A small network was shown many inputs. Here are its activations along a few directions, one row for each input.
Each table varies a few parts of the input and shows all the possible inputs, shuffled.
Descriptions start from the smaller parts, as in this example, which fits no table here: one of 4 places along a line, together with either a single point or one of 11 places along a line or (one of 3 separate values, together with one of 5 places around a ring).
Shared parts are said once, and a part with two or three values counts as separate values.
In the rows, zero is written as 128.

Other details of the inputs shift rows strongly along two fixed directions, in all tables alike. That doesn't count.

Table:
R1: [136 120 125 131 131 129 128 110 126 129 129 135]
R2: [135 121 132 133 130 121 126 115 130 130 135 122]
R3: [133 122 132 137 130 128 129 112 123 129 130 130]
R4: [133 123 132 132 133 130 129 112 119 126 125 124]
R5: [128 131 117 124 125 129 122 146 135 129 118 125]
R6: [132 125 123 125 138 128 121 116 119 126 132 135]
R7: [126 129 129 127 115 136 134 143 132 122 122 124]
R8: [110 120 129 134 124 129 127 141 135 125 114 140]
R9: [137 125 128 125 127 128 129 112 132 122 136 133]
R10: [118 132 122 129 127 132 132 148 127 130 129 127]
R11: [137 125 132 129 127 127 130 113 130 121 137 130]
R12: [125 126 122 133 122 133 140 143 136 133 125 130]
R13: [126 128 130 128 134 120 117 118 123 129 138 121]
R14: [130 129 135 131 124 127 128 110 129 124 137 126]
R15: [132 131 129 133 137 128 122 114 118 124 125 126]
R16: [126 132 116 128 124 136 126 142 128 128 113 133]
R17: [127 125 126 133 121 137 129 145 128 134 123 136]
R18: [127 136 123 126 121 134 127 145 132 119 121 129]
R19: [138 120 125 127 131 122 125 114 133 131 134 127]
R20: [126 124 126 129 119 130 129 145 133 131 120 118]
R21: [120 132 133 129 114 137 128 143 133 129 130 129]
R22: [130 125 133 128 131 123 124 113 127 129 130 115]
R23: [128 129 129 127 118 137 129 146 134 126 130 134]
R24: [121 127 130 131 118 131 124 146 134 138 128 124]
R25: [126 128 129 132 112 134 134 142 135 126 127 129]
R26: [129 123 123 127 121 131 129 145 134 130 119 121]
R27: [122 132 129 129 139 125 127 116 121 129 139 124]
R28: [134 123 135 130 135 123 121 119 128 132 138 124]
R29: [129 123 120 123 121 131 129 144 136 131 118 123]
R30: [127 124 123 128 121 138 128 143 130 135 122 139]
R31: [133 125 126 126 138 120 118 121 124 126 137 125]
R32: [129 134 128 129 142 125 129 116 125 125 131 122]
R33: [133 130 129 129 138 121 119 118 126 125 130 119]
R34: [133 127 138 128 131 129 125 117 127 123 141 130]
R35: [125 126 118 129 122 134 139 141 138 134 125 132]
R36: [128 123 123 136 117 135 133 141 130 132 119 134]
R37: [136 122 132 128 136 123 121 119 129 131 138 127]
R38: [112 119 129 131 124 122 123 145 142 126 118 132]
R39: [132 125 126 130 138 127 122 117 117 124 133 133]
R40: [132 135 132 127 133 127 123 116 125 116 132 124]
R41: [135 134 126 121 135 128 122 114 128 116 130 129]
R42: [132 133 122 123 143 126 129 115 128 125 129 127]
R43: [127 134 130 133 135 128 121 112 118 126 125 124]
R44: [128 126 133 132 131 130 127 110 119 128 125 122]
R45: [125 137 129 129 139 125 128 114 125 127 131 120]
R46: [134 130 126 131 139 128 122 115 120 123 124 129]
R47: [129 128 122 122 142 126 128 118 125 127 138 131]
R48: [127 124 123 131 120 137 133 142 127 129 114 129]
R49: [122 132 126 127 118 133 126 148 128 122 130 130]
R50: [120 140 126 128 117 135 126 142 131 122 122 124]
R51: [125 133 133 126 130 126 121 116 122 120 140 126]
R52: [133 125 128 127 139 128 136 115 127 126 130 123]
R53: [124 125 129 135 120 137 128 145 126 135 124 133]
R54: [129 129 125 126 142 124 129 119 123 126 138 129]
R55: [129 124 133 137 127 128 127 109 123 131 130 128]
R56: [122 128 125 130 124 135 140 143 132 131 121 121]
R57: [126 129 132 129 135 128 134 112 126 129 131 118]
R58: [118 130 126 135 118 133 139 140 135 136 126 125]
R59: [136 129 126 127 139 121 119 118 127 124 129 121]
R60: [129 133 130 129 135 121 117 115 126 127 129 117]
R61: [137 126 129 120 130 130 129 112 129 119 131 127]
R62: [132 125 128 124 140 129 131 116 130 132 138 132]
R63: [133 125 125 122 139 128 135 113 129 127 129 125]
R64: [132 126 131 129 140 128 131 118 128 131 139 130]
R65: [125 129 135 131 137 128 130 115 127 134 139 125]
R66: [131 124 133 133 128 121 124 113 130 133 135 120]
R67: [123 128 124 129 122 127 122 150 128 131 128 124]
R68: [125 131 120 121 119 134 126 146 131 122 128 135]
R69: [119 128 130 135 118 138 127 142 126 137 123 131]
R70: [134 124 123 122 138 121 117 119 126 127 136 127]
R71: [137 126 132 124 131 129 130 114 127 118 132 125]
R72: [128 123 123 125 122 131 124 147 137 136 127 131]
R73: [124 136 119 129 129 133 133 146 132 128 120 126]
R74: [151 180 177  69  97  28 170 139  84 157  95 178]
R75: [108 124 128 131 129 127 134 143 141 126 119 135]
R76: [128 128 125 123 117 137 129 145 136 127 129 136]
R77: [121 128 123 133 122 134 126 146 121 129 123 132]
R78: [121 132 130 127 113 137 132 140 132 124 122 122]
R79: [138 120 129 131 132 121 126 116 131 130 134 125]
R80: [131 125 131 134 135 126 136 114 129 130 136 125]
R81: [119 122 138 127 134 121 124 113 135 113 131 136]
R82: [121 129 128 131 125 135 135 147 133 136 129 129]
R83: [128 124 120 127 120 138 132 140 129 130 113 131]
R84: [116 131 124 133 120 135 124 144 121 131 123 130]
Each input here is: one of 4 separate values, together with either a single point or (one of 4 places along a line, together with one of 5 places around a ring).
Q: Changing only the choice among 4 separate values turns R18 into R46. The same change can be made to R25. Which row results?
A: R3
Q: Changing only the choice among 4 separate values turns R5 into R16. The same change can be made to R67. Which row results?
A: R77
Q: Which other rows does R55 become when the place on the ring of 5 takes its other values? List them by row number.
A: R43, R44, R69, R84
Q: Which other rows does R52 become when the choice among 4 separate values takes its other values? List them by row number.
A: R26, R48, R71
Q: Which other rows does R31 become when the choice among 4 separate values takes its other values? List them by row number.
A: R39, R54, R74
Q: Which other rows does R72 become when the place on the ring of 5 takes its other values? List them by row number.
A: R5, R19, R29, R70
